Each row below holds a small network's activations on one input, seen along a few directions.
Each table varies a few parts of the input and shows all the possible inputs, shuffled.
A made-up example of a description, with smaller parts first: one of 8 places around a ring, together with either a single point or one of 11 places along a line or (one of 2 separate values, together with one of 6 places along a line).
Shared parts are said once, and a part with two or three values counts as separate values.
(in the rows, 128 means zero)

Other details of the inputs vary at random and push rows far along two fixed directions, the same in every table; ignore that.

Rows:
row 1: [191 159 153 131 129 166  96 111 104 146 167 101 104 158]
row 2: [ 51 169 159  29 136 141 112 128 188 134  84 113 106 149]
row 3: [129  79  92 143 135 106 152 119 100 119 151 125 156  95]
row 4: [183 122 158 162 139 131 118 115 110 156 106  99 127 118]
row 5: [178 171 152 155 113 155 132 116 102 132 135 118 101 120]
row 6: [177 128 177 154 127 147 118 144  99 144 151 145  87 142]
row 7: [ 91  74  93 112 113 109 153 166  92  78 175 163 137 119]
row 8: [ 52 195 164  57 112 123 131 127 189 125  48 136 104 128]
row 9: [197 135 162 172 149 133  96  98 114 159 115 120 118 131]
row 10: [108 112  88 157 100 129 149 137 118 107 184 122 170 134]
row 11: [181 152 141 158 133 173 129 126 141 143 169 145  79 143]
row 12: [ 98  67  72 121 116  83 163 138 100 102 129 115 166 102]
row 13: [103  76  56 129 127  99 166 134 107 104 136 143 172 111]
row 14: [104 106  48 120 113 132 168 162 128  86 185 164 133 132]
row 15: [ 72 150 159  75 147  96  95 123 191 137  30 130 134 137]
row 16: [187 122 154 166 139 134 121 110 109 158 111 107 125 121]
row 17: [ 69 164 139  74 141 147 126 142 208 122 107 160  93 137]
row 18: [116  74  99 129 125  97 149 124 105 110 133 113 160  93]
row 19: [186 161 137 159 136 164 109 129 138 132 173 152  91 150]
row 20: [195 125 164 174 137 132  94 110 107 162 111 101 122 119]
row 21: [120  80  88 135 125  99 155 126 103 116 130 117 154 107]
row 22: [189 176 160 166 110 153 110 113 100 141 143 118  99 120]
row 23: [ 99  74  65 123 122  74 140 140 100  89 130 124 177 109]
row 24: [ 62 182 141  69 132 141 102 152 223 131  80 167  95 156]
row 25: [156 149 174 173 129 169 127 104 138 145 165 103 125 132]
row 26: [ 80  99  71 142 107 124 178 142 116  90 182 119 171 127]
row 27: [ 77 144 165  74 130 124 116 168 159 120  80 164 108 150]
row 28: [ 54 148 163  70 159 112 115 114 204 149  38 140 125 120]
row 29: [176 152 144 127 122 167 100 119 105 151 163 102 106 151]
row 30: [125  84  89 143 131 102 157 125 103 123 136 126 152 109]
row 31: [192 131 152 179 147 141 101 100 114 170 123 127 119 125]
row 32: [181 171 176 155 116 158 125 100 108 138 144 115  91 109]
row 33: [193 143 185 157 133 144  92 141 100 139 150 150  93 154]
row 34: [185 141 184 157 129 151  90 147 105 148 144 148  90 147]
row 35: [ 89 111  73 141 107 115 157 140 120  86 184 129 182 136]
row 36: [104  77  53 130 127  89 147 128 104  95 142 149 176 116]
row 37: [103  65  75 129 128  93 160 129  98 100 146 122 167  91]
row 38: [ 60 152 155  69 150 106 115 130 200 148  22 133 131 133]
row 39: [182 121 150 169 136 129 103 111 109 162 118 112 127 120]
row 40: [179 154 161 128 128 174 115 110 110 159 159  92  90 153]
row 41: [101  69  56 133 128  92 173 130 101 107 147 138 167 107]
row 42: [178 124 148 164 141 127 104 110 118 161 116 119 127 125]
row 43: [ 69 191 145  77 116 113 114 133 168 107  73 140 116 132]
row 44: [ 85 105  70 140 105 126 174 146 119  90 175 121 177 130]
row 45: [ 53 177 147  31 134 142 114 142 185 135  70 116 111 161]
Description of these inputs: one of 5 places along a line, together with either one of 4 places along a line or one of 5 separate values.
Q: The inputs of row 8 and row 22 match in every part but the place on the line of 5. If row 6 is changed in the same way as row 8 into row 22, which row does it become?
A: row 34
Q: Which other rows does row 10 become when the place on the line of 5 takes its other values? List them by row number.
A: row 25, row 26, row 35, row 44
Q: List by row number the other rows that have the place on the line of 5 in common with row 3.
A: row 2, row 7, row 17, row 18, row 25, row 28, row 32, row 37
Q: Which other rows does row 1 become when the choice among 5 separate values takes its other values? List them by row number.
A: row 19, row 33, row 35, row 43

Rows:
row 46: [128 150 119 130 103 153 137 135 110 113 170 116 129 141]
row 47: [144  58  53 183 117  86 174 121  73 101 155 119 186  85]
row 48: [ 23 162 110  58 133 142 143 138 222 116 112 138 134 152]
row 49: [ 84 202 190  77 120 147 106 143 184 133  71 133  94 155]
row 50: [ 36 167 119  77 119 126 141 152 202  97  98 159 124 137]
row 51: [138 140 189 142 156 119 116  99 168 176  48 116 119 111]
row 52: [ 31 154 136  51 115 122 139 162 174 104  91 149 117 143]
row 53: [142 148 110 160 114 152 143 123 127 110 185 141 124 130]
row 54: [160 166 173 109 142 164 108  97 142 166 116  91  95 141]
row 55: [217 164 171 162 125 169 107  93  93 161 149  92  93 125]
row 56: [154 112 128 157 119 114 127 109  86 124 142 103 153 112]
row 57: [ 56 154 119  65 119 144 138 142 169 116 127 118 132 157]
row 58: [100 140 196  85 155 103  77 138 175 156  31 148 110 141]
row 59: [125 151 108 147 115 158 144 126 143 115 178 132 129 133]
row 60: [206 151 186 159 136 163  91 143 106 152 151 153  75 158]
row 61: [141 111 132 145 119 109 129 123  98 121 124 108 148 111]
row 62: [131  88 132 127 139  95 109 144 109 127 107 147 137 124]
row 63: [139  52  42 173 133 105 177 106  84 118 178  96 196  98]
row 64: [137  61  55 121 118  96 146 160  60  86 173 164 135 113]
row 65: [130  61  57 151 113 102 153 130  67 100 185 101 182 112]
row 66: [ 25 164 109  63 127 133 134 149 218 111 104 148 130 153]
row 67: [ 54  86  63  98 108  85 155 136 112  86 128 110 191 106]
row 68: [121 140 116 104 114 121 132 120 110 113 125 121 124 119]
row 69: [207 157 168 148 133 166 102 102 106 166 143  95  89 138]
row 70: [143  63  50 184 118  87 171 109  70 103 163 116 191  87]
row 71: [214 147 184 157 132 160 113 105  92 162 140 112  77 119]
row 72: [200 137 182 168 147 158 103  86 113 177 139  72 124 134]
row 73: [208 132 167 194 154 143 109  84 127 187 111  88 129 123]
row 74: [152 104 118 116 133 115 117 147  95 121 131 157 106 126]
row 75: [153 125 183 143 168 109  92 117 164 176  43 147 115 126]
row 76: [ 87 154 202  86 144 115 102 120 178 157  38 117 115 126]
row 77: [130 133 119 110 113 122 135 130 106 112 124 123 119 115]
row 78: [204 152 175 178 148 169  98 133 138 154 159 168  74 150]
row 79: [ 37 142 119  66 140 115 121 172 207 104  89 196 112 149]
row 80: [121  96  52 135  96 134 162 154  76  85 220 124 154 139]
row 81: [ 41 141 130  49 128 109 115 181 173 103  82 180 113 157]
row 82: [220 109 178 196 164 124  96 106 117 181  95 137 112 120]
row 83: [ 43 103  58 100 110 115 179 161 148  73 166 167 146 118]
row 84: [206 180 183 172 115 176 108 111  99 148 169 112  92 148]
row 85: [131  63  43 176 118  94 173 112  80 106 162 106 197  88]
Q: What is each input in this table made of?
A: one of 5 places along a line, together with either one of 2 separate values or one of 6 places along a line
Q: Which other rows does row 81 become when the choice among 2 separate values takes its other values? List them by row number.
A: row 60
Q: Which other rows does row 56 become when the place on the line of 6 takes its other values? List them by row number.
A: row 61, row 65, row 67, row 72, row 76
Q: Which other rows does row 57 become when the place on the line of 5 takes its other values? List them by row number.
A: row 48, row 54, row 63, row 72

Rows:
row 86: [106  93  55 136 102 113 173 125  86  89 181 105 175 108]
row 87: [115  86  54 117 104 117 158 152  76  81 195 139 145 123]
row 88: [ 68 154 140  83 127 119 121 144 173 120  85 145 124 141]
row 89: [ 12 106  81  59 126  77 150 132 167 105  65 114 184 112]
row 90: [113  88  51 144 112 118 171 141  98  88 188 144 156 114]
row 91: [171  90 112 175 134 121 133 120  94 131 159 127 143 116]
row 92: [230 118 166 182 142 141 104 105  78 164 142 113 105 121]
row 93: [134 156 202 110 154 128  87 119 167 170  52 127 101 138]
row 94: [225 134 168 197 134 153 109 111  91 157 156 119 107 129]
row 95: [ 67 153 141  68 126 129 119 150 169 120  97 143 114 148]
row 96: [119 188 190 106 140 159  97 125 187 155  96 132  91 155]
row 97: [ 71 144 132  92 138 115 129 132 185 129  74 143 128 128]
row 98: [121 187 182 107 144 163 104 121 192 159  95 132  89 153]
row 99: [ 18 112  85  44 119  78 143 158 157  87  72 152 150 119]
row 100: [115  77  59 148 114 104 162 143  92  88 175 142 164 108]
row 101: [115  61  57 141 121  91 155 145  85  94 160 140 173 111]
row 102: [115  83  64 132 106 110 161 152  78  83 183 143 152 116]
row 103: [161 124 106 156 114 150 146 110  92 124 189  91 142 126]
row 104: [130 160 188 119 159 134  98 110 188 174  56 128 106 136]
row 105: [229 132 175 191 134 153 108 111  84 160 154 117  98 127]
row 106: [230 145 170 180 127 162 108 109  80 153 165 117  89 130]
row 107: [122 187 197 113 140 150  98 120 184 156  81 134  94 145]
row 108: [ 66 157 137  75 127 130 118 149 177 120  98 144 120 151]
row 109: [217 138 160 195 128 156 121  86  90 162 154  81 124 116]
Q: What is each input in this table made of?
A: one of 4 places along a line, together with either a single point or one of 5 places along a line
Q: The inputs of row 102 and row 93 match in every part but the place on the line of 4. If row 106 is changed in the same way as row 102 into row 93, which row does it become?
A: row 92
Q: Which other rows does row 99 become when the place on the line of 5 takes its other values? List them by row number.
A: row 94, row 97, row 100, row 105
Q: List by row number the other rows that have the place on the line of 4 in common with row 87.
A: row 95, row 96, row 98, row 103, row 108
Q: Start at row 103 and move only the place on the line of 4, one step at a time. The first step leads to row 86. Which rows follow, in order?
A: row 109, row 89

Rows:
row 110: [ 40  87  66  67 138  94 131 158 164 105 103 156 160 134]
row 111: [116  80  76 149 122  97 159  88  85 118 138  63 195  85]
row 112: [215 184 192 159 129 173  97 118 121 171 117 102  80 152]
row 113: [110 160 167  91 167 135 107 118 206 164  51 148  96 136]
row 114: [119  79  95 152 115 102 132 151  90  92 164 156 157 112]
row 115: [126 103  67 137 110 117 147 150  88 102 166 129 162 147]
row 116: [107 183 177  71 131 123  94 127 158 142  53 145  85 128]
row 117: [119  92  73 163 113 120 184 148 105  97 168 144 157 113]
row 118: [230  83  98 205 143 143 134 111  77 147 200 131 116 121]
row 119: [210 167 224 158 133 155  82 119 109 156 120 122  72 131]
row 120: [112 182 186  75 135 121  80 134 169 138  50 139  90 136]
row 121: [ 80 186 184 105 139 144 114 110 213 151  85 121 111 137]
row 122: [ 95 161 192 110 142 114  99 130 188 141  56 158 101 129]
row 123: [109 103  72 153 115 129 178 121 116  92 193 128 162 102]
row 124: [206 173 222 154 130 159  93 111 102 164 119 128  64 124]
row 125: [219  97 138 200 120 134 116 127  40 119 205 134 129 128]
row 126: [ 42 103  66  86 122  70 140 150 155  82  92 173 154 112]
row 127: [198 182 187 173 142 178  83  90 147 176 142  98 106 143]
row 128: [ 17 124  81  53 100 110 159 150 154  70 135 121 157 124]
row 129: [104 169 183  99 144 119  71 130 185 148  47 152 111 140]
row 130: [ 32 110  59  84 115  95 148 168 158  94 101 148 174 138]
row 131: [105 123 185  88 163 100 103  95 172 183  15  86 138 117]
row 132: [233  87 100 177 130 149 129 124  48 132 211 114 111 124]
row 133: [224 106  92 223 120 145 149 119  71 137 197 123 130 126]
row 134: [ 15 133  85  48  98 116 167 140 151  80 128 126 147 119]
row 135: [ 11 118  84  76 114 107 147 149 173  88 130 132 176 126]
row 136: [205 187 185 150 128 181  94  91 127 160 147  87  88 141]
row 137: [106 107  87 131 108 129 150 131  98  92 200 114 166 135]
row 138: [ 94 145 181  97 159 130 108 129 202 161  68 146  97 142]
row 139: [124  81  84 157 119 100 161 141  94  84 163 165 150  95]
row 140: [118 121  63 114  98 135 161 117  90  95 186 112 141 114]
row 141: [214 179 184 187 145 171 114 103 145 179 107 122  91 138]
row 142: [ 91 141 186  91 156 135  92 139 194 161  72 141 109 150]
row 143: [200 184 185 158 137 175  86  89 130 168 150  94 106 156]
row 144: [132  93  78 132 116  97 125 143  77  91 161 150 155 128]
row 145: [215 108 128 207 113 154 138 134  51 132 211 113 135 147]
row 146: [ 24 120  80  61  97 106 175 168 135  84 109 142 144 128]
row 147: [ 93 176 186 116 137 136 119 135 202 157  59 136 105 149]
row 148: [105 160 175  71 160 133  81 129 184 163  64 135 103 167]
row 149: [136  58  91 148 119  65 146 109  67 115 111 101 189  80]
row 150: [ 36  89  84  75 141  97 164 155 172  99 104 165 148 116]
row 151: [119  96  80 135  97 123 167 162  81  88 177 124 146 128]
row 152: [128 113  63 125  98 126 167 145  79 102 162 128 137 123]
row 153: [231  97 103 172 128 155 137 115  44 143 205 118 100 119]
row 154: [ 93 196 164  98 146 148 115  99 214 151  71 124 112 130]
row 155: [218 163 189 182 149 149  94  98 131 164 105 144  87 119]
row 156: [224  80 118 220 125 121 149  92  40 156 149  63 168  99]
row 157: [203 146 214 153 157 167  83 115 125 181 133 118  86 161]
row 158: [123  70  80 117 120 118 154 155  83  96 184 132 135 121]
row 159: [ 89 189 158 101 141 140 108 103 210 151  79 121 113 138]
row 160: [120  76  77 113 117 122 166 147  75 103 182 136 127 114]
row 161: [ 22 104  80  88 111  97 155 176 158  91 109 148 174 136]
Q: The inputs of row 127 and row 130 match in every part but one. If row 143 is changed in the same way as row 127 into row 130, which row does it become?
A: row 115
Q: What is each input in this table made of?
A: one of 4 places along a line, together with either a single point or (one of 2 separate values, together with one of 6 places along a line)
Q: Which other rows does row 150 become when the place on the line of 6 takes its other values? List them by row number.
A: row 138, row 142, row 157, row 158, row 160
